Each row below holds a small network's activations on one record, seen along a few directions.
Each row is followed by the record's values for the fields SEKIN, ZELAL, GAKOF, ZEDE.
Not every record has every field; a missing one is written missing.
The largest differences between rows may come from other fields.
In the rows, 500 means zero.
Random noise pushes rows far along 17 fixed directions. That doesn't count. These rows show it; they differ only by the noise:
[277 575 445 669 535 847 416 424 314 474 378 563 632 446 491 439 534 580
 481 492 461 548 656 408 434 441 462 618 498 432 572]
[383 579 458 363 487 499 314 716 548 290 458 626 650 210 386 530 439 513
 580 329 833 471 431 549 396 325 452 448 366 518 532]
[689 484 385 678 341 444 358 269 572 503 350 470 615 623 238 686 537 524
 608 388 425 726 581 472 232 806 522 361 518 481 497]
[744 372 481 766 371 619 355 299 268 224 407 350 589 391 576 458 530 769
 514 233 482 860 529 430 511 702 489 733 236 437 551]
[574 681 410 674 436 780 493 397 485 509 537 564 559 491 442 569 652 698
 523 519 436 645 600 516 387 601 398 521 583 607 501]
[720 434 541 542 637 462 288 598 521 372 484 513 753 387 523 546 537 664
 560 516 448 608 388 459 410 545 426 659 315 472 553]
[539 420 509 587 617 398 455 372 311 460 492 635 552 323 619 474 427 562
 614 495 408 399 541 350 422 446 551 593 304 491 472]
[453 509 554 573 476 637 631 328 591 606 571 821 448 604 512 493 562 767
 688 681 655 275 461 599 248 427 454 509 808 407 602]
[303 578 405 423 424 569 560 562 261 450 418 509 345 668 479 411 591 664
 559 643 484 481 636 563 482 560 592 544 562 493 244]
[381 383 398 530 397 407 560 508 442 914 475 589 313 527 363 281 485 585
 392 426 235 351 850 523 376 451 648 787 414 533 404]
[691 349 524 457 430 373 444 347 580 459 402 462 633 455 410 604 442 586
 481 542 589 586 380 417 510 728 494 576 584 532 622]
[609 366 378 489 516 683 737 556 418 489 234 325 251 567 567 650 459 372
 476 658 533 481 426 438 421 475 500 541 618 502 474]
[457 387 732 625 496 550 740 612 266 548 402 276 343 921 466 534 614 415
 515 360 246 610 576 438 688 433 898 454 316 352 176]
[369 494 334 469 351 680 451 522 144 253 417 574 380 312 543 363 577 776
 557 363 602 516 703 614 336 546 440 553 381 554 405]
[585 648 632 570 552 550 559 267 334 432 708 618 668 345 555 620 566 595
 509 526 435 591 479 346 668 614 557 343 490 675 465]
[206 691 802 637 644 502 289 527 487 570 675 569 445 425 529 434 285 761
 566 415 304 505 421 453 492  73 482 545 348 526 248]
[316 431 741 407 457 609 643 407 488 689 518 539 539 561 277 638 507 460
 350 496 461 514 434 407 520 588 649 213 812 536 571]
[611 482 632 529 613 603 381 574 693 784 434 655 666 513 331 636 382 570
 406 599 400 440 551 642 230 278 521 598 397 467 544]
[570 523 424 274 459 267 472 748 719 351 344 345 453 468 393 630 422 459
 575 579 752 543 192 400 587 524 508 598 587 579 386]

[463 544 658 429 535 565 475 373 348 454 564 613 606 447 557 495 336 665
 418 626 578 518 468 607 564 440 581 445 408 477 486] => SEKIN is missing, ZELAL is missing, GAKOF is fetuz, ZEDE is vana
[337 429 541 573 528 625 530 614 397 382 552 541 475 459 602 342 658 523
 592 275 567 514 420 415 457 439 545 505 496 305 601] => SEKIN is missing, ZELAL is missing, GAKOF is vapav, ZEDE is vev
[520 491 761 452 718 493 480 400 303 445 539 586 621 566 715 549 397 537
 492 696 319 337 598 612 616 355 520 404 259 526 365] => SEKIN is missing, ZELAL is missing, GAKOF is feme, ZEDE is vozef
[487 611 499 517 526 549 456 536 586 468 506 550 705 507 429 511 654 476
 522 473 537 597 421 343 557 584 579 584 563 439 560] => SEKIN is missing, ZELAL is missing, GAKOF is vapav, ZEDE is vev
[561 527 650 641 459 662 632 339 575 360 585 598 471 488 659 537 471 691
 648 483 797 396 386 581 563 294 428 538 546 474 603] => SEKIN is geteg, ZELAL is missing, GAKOF is vapav, ZEDE is vana
[293 356 635 279 442 411 436 667 651 658 514 366 607 438 261 442 574 459
 279 283 318 507 529 445 663 657 451 426 604 693 622] => SEKIN is missing, ZELAL is missing, GAKOF is vapav, ZEDE is vozef
[844 236 574 468 469 135 504 475 537 644 858 368 397 532 600 307 464 532
 338 472 473 653 461 677 691 620 520 593 408 427 590] => SEKIN is reme, ZELAL is bozad, GAKOF is feme, ZEDE is vev
[387 625 382 576 517 452 357 497 329 539 474 547 643 519 384 443 690 618
 518 582 177 630 607 247 412 835 597 587 620 518 400] => SEKIN is geteg, ZELAL is missing, GAKOF is feme, ZEDE is vev
[347  65 698 236 462 279 424 606 420 539 475 446 504 705 397 310 501 669
 441 520 502 386 558 753 470 615 543 437 526 339 561] => SEKIN is geteg, ZELAL is missing, GAKOF is vapav, ZEDE is vana
[283 460 470 499 469 482 285 372 476 163 272 462 530 572 589 433 317 562
 697 582 836 434 370 510 458 448 329 536 617 285 578] => SEKIN is reme, ZELAL is kuzen, GAKOF is feme, ZEDE is vev
[330 524 615 568 531 512 588 605 485 368 395 351 300 661 527 537 607 625
 731 447 360 519 303 290 524 452 501 500 596 553 249] => SEKIN is reme, ZELAL is bozad, GAKOF is vapav, ZEDE is vana
[235 594 700 450 608 461 274 534 717 684 446 519 734 657 210 644 397 379
 450 611 400 552 372 409 414 442 525 302 707 411 496] => SEKIN is reme, ZELAL is bozad, GAKOF is feme, ZEDE is vev
[366 549 567 638 440 702 446 516 671 575 394 346 526 495 393 550 499 435
 409 266 369 593 540 394 537 413 377 509 553 596 574] => SEKIN is missing, ZELAL is missing, GAKOF is feme, ZEDE is vev
[247 458 564 407 450 461 408 480 414 416 401 563 559 447 483 372 485 640
 518 456 524 446 475 391 512 570 537 595 577 452 524] => SEKIN is missing, ZELAL is missing, GAKOF is feme, ZEDE is vev
[437 439 555 381 348 363 643 564 515 456 433 476 397 695 494 386 567 542
 589 402 628 370 605 655 699 416 647 596 332 513 330] => SEKIN is missing, ZELAL is missing, GAKOF is feme, ZEDE is vev
[258 528 589 434 656 533 357 562 192 527 439 576 594 506 510 386 457 617
 415 701 352 520 524 391 476 509 685 611 472 360 371] => SEKIN is reme, ZELAL is kuzen, GAKOF is vapav, ZEDE is vana
[546 513 468 675 498 508 525 458 632 677 591 579 339 650 492 459 475 450
 602 526 563 560 395 566 232 383 559 502 616 222 536] => SEKIN is reme, ZELAL is bozad, GAKOF is feme, ZEDE is vev
[245 691 604 571 460 630 501 570 660 493 688 488 374 336 411 552 475 352
 515 178 662 517 407 445 545 193 393 191 643 603 513] => SEKIN is reme, ZELAL is kuzen, GAKOF is vapav, ZEDE is vev
[540 463 466 587 587 680 357 547 539 518 321 379 665 622 462 548 332 311
 372 533 580 652 511 629 463 361 521 550 332 240 633] => SEKIN is missing, ZELAL is missing, GAKOF is vapav, ZEDE is vozef
[600 440 463 487 600 582 576 662 544 458 593 636 503 390 639 438 721 692
 621 580 536 350 405 489 369 487 341 660 585 543 601] => SEKIN is reme, ZELAL is bozad, GAKOF is vapav, ZEDE is vana
[505 628 488 530 573 430 585 544 679 651 608 541 373 534 501 589 498 290
 571 550 466 340 548 484 498 263 444 395 567 607 377] => SEKIN is reme, ZELAL is bozad, GAKOF is feme, ZEDE is vev
[551 351 764 609 421 388 452 515 770 466 662 333 492 515 442 493 536 721
 574 205 501 582 287 500 602 453 350 478 544 595 573] => SEKIN is geteg, ZELAL is missing, GAKOF is vapav, ZEDE is vana
[531 271 581 667 616 513 553 393 487 611 355 370 656 700 454 575 570 270
 483 496 232 537 480 238 526 674 574 469 614 333 676] => SEKIN is reme, ZELAL is bozad, GAKOF is feme, ZEDE is vozef
[116 460 468 277 557 549 478 711 341 462 397 544 463 353 441 441 555 420
 478 469 446 377 490 395 365 495 476 307 619 540 476] => SEKIN is missing, ZELAL is missing, GAKOF is feme, ZEDE is vev
[555 397 589 400 740 355 370 549 299 602 703 622 741 422 538 462 670 538
 417 636  96 445 634 423 463 724 482 402 448 576 518] => SEKIN is reme, ZELAL is bozad, GAKOF is vapav, ZEDE is vev
[652 451 326 603 421 487 602 356 489 452 476 406 444 545 507 556 520 453
 574 573 608 540 531 523 508 622 429 423 599 535 560] => SEKIN is geteg, ZELAL is missing, GAKOF is feme, ZEDE is vana
[413 512 547 529 354 581 551 348 480 560 397 494 506 791 362 538 498 505
 488 557 595 528 629 598 518 576 636 449 619 388 462] => SEKIN is reme, ZELAL is bozad, GAKOF is vapav, ZEDE is vana
[554 490 565 419 421 544 532 615 631 561 442 567 428 483 511 441 364 643
 432 507 738 454 435 707 485 241 574 766 385 421 492] => SEKIN is missing, ZELAL is missing, GAKOF is feme, ZEDE is vev
[243 283 656 450 523 682 670 422 418 410 250 445 530 684 539 522 541 399
 555 495 529 265 554 480 594 426 456 357 600 478 610] => SEKIN is missing, ZELAL is missing, GAKOF is feme, ZEDE is vev
[403 384 587 662 402 559 404 335 436 361 393 470 461 678 496 494 482 657
 635 408 494 492 575 589 363 536 420 405 584 364 512] => SEKIN is geteg, ZELAL is missing, GAKOF is feme, ZEDE is vozef
[320 667 420 410 518 287 220 629 615 309 511 453 584 307 540 337 390 594
 582 525 692 538 311 343 707 421 376 784 481 516 458] => SEKIN is reme, ZELAL is kuzen, GAKOF is feme, ZEDE is vev
[506 350 397 616 493 631 568 368 372 614 299 485 383 614 596 401 351 449
 426 594 440 394 671 557 418 429 538 715 422 331 568] => SEKIN is reme, ZELAL is kuzen, GAKOF is fetuz, ZEDE is vozef
[375 695 454 325 520 488 498 804 273 444 676 695 475 386 470 384 650 684
 509 515 518 531 500 583 435 499 708 503 397 474 274] => SEKIN is geteg, ZELAL is missing, GAKOF is vapav, ZEDE is vozef
[454 680 495 559 493 559 383 386 379 424 372 619 629 532 439 604 457 533
 567 593 524 559 590 481 421 475 614 495 398 471 320] => SEKIN is reme, ZELAL is bozad, GAKOF is feme, ZEDE is vev

Which values does each new row have?
[427 504 537 577 357 495 493 546 488 418 497 506 460 336 426 452 449 579
 548 147 622 525 534 507 497 345 565 522 295 537 468] => SEKIN is geteg, ZELAL is missing, GAKOF is feme, ZEDE is vana
[394 598 461 377 491 517 470 472 463 487 479 673 495 427 393 616 454 501
 544 557 528 440 478 565 231 551 482 186 631 536 468] => SEKIN is missing, ZELAL is missing, GAKOF is feme, ZEDE is vozef
[373 545 488 649 477 508 407 258 412 640 569 550 447 494 429 517 231 311
 426 393 439 541 670 570 374 389 528 234 433 387 521] => SEKIN is reme, ZELAL is bozad, GAKOF is fetuz, ZEDE is vozef
[416 701 439 506 438 650 502 541 760 580 494 631 643 384 471 450 542 560
 466 477 624 331 631 513 631 343 348 755 547 681 633] => SEKIN is missing, ZELAL is missing, GAKOF is feme, ZEDE is vev
[460 383 609 471 451 544 654 412 478 503 554 473 297 463 598 462 465 646
 490 523 600 432 407 503 584 427 431 540 651 568 523] => SEKIN is reme, ZELAL is bozad, GAKOF is vapav, ZEDE is vana
[476 665 627 589 638 604 243 309 692 484 345 463 823 673 411 741 355 494
 553 751 424 512 552 540 527 415 296 420 470 593 466] => SEKIN is reme, ZELAL is bozad, GAKOF is vapav, ZEDE is vana
[659 646 325 516 641 663 600 392 437 492 532 608 613 575 609 645 602 368
 528 857 511 470 533 536 435 659 437 332 658 486 581] => SEKIN is missing, ZELAL is missing, GAKOF is vapav, ZEDE is vozef
[395 534 256 529 679 375 330 599 506 583 501 383 444 566 518 426 522 311
 571 679 256 544 469 383 329 578 314 417 588 417 460] => SEKIN is reme, ZELAL is kuzen, GAKOF is feme, ZEDE is vev
[710 586 367 480 310 365 615 376 495 458 300 595 468 625 406 663 434 402
 606 459 581 400 714 610 450 583 740 459 291 554 313] => SEKIN is missing, ZELAL is missing, GAKOF is fetuz, ZEDE is vozef
[675 391 407 573 575 472 352 476 556 676 524 505 482 315 465 535 419 488
 419 502 339 613 461 450 175 561 392 539 485 467 630] => SEKIN is reme, ZELAL is bozad, GAKOF is vapav, ZEDE is vana
[239 515 485 563 513 450 349 643 457 243 577 494 383 532 680 176 539 712
 734 401 708 473 372 512 554 316 394 723 482 283 467] => SEKIN is reme, ZELAL is kuzen, GAKOF is vapav, ZEDE is vev
[730 490 349 500 469 515 629 450 522 404 620 458 334 246 641 582 421 417
 472 489 694 534 355 537 464 508 325 381 577 599 637] => SEKIN is geteg, ZELAL is missing, GAKOF is feme, ZEDE is vozef
[116 502 686 529 426 621 520 345 413 622 260 516 633 659 324 495 450 567
 386 498 366 385 688 323 703 508 687 639 620 523 462] => SEKIN is geteg, ZELAL is missing, GAKOF is vapav, ZEDE is vozef
[536 400 517 372 483 347 531 442 566 487 508 503 541 578 479 500 411 412
 512 633 789 466 375 572 602 516 568 435 559 366 579] => SEKIN is reme, ZELAL is kuzen, GAKOF is vapav, ZEDE is vana
[546 519 428 367 495 440 483 812 471 373 521 329 530 623 526 367 723 529
 472 498 470 647 494 562 689 641 522 635 392 491 396] => SEKIN is missing, ZELAL is missing, GAKOF is feme, ZEDE is vev
[644 353 358 372 644 403 490 544 567 621 460 568 525 391 559 454 450 460
 436 780 487 404 413 469 326 575 436 682 553 430 655] => SEKIN is geteg, ZELAL is missing, GAKOF is fetuz, ZEDE is vana
[641 360 813 377 490 338 478 550 647 527 556 405 584 594 468 549 511 710
 407 486 306 461 455 561 727 565 463 590 438 698 427] => SEKIN is reme, ZELAL is bozad, GAKOF is fetuz, ZEDE is vozef
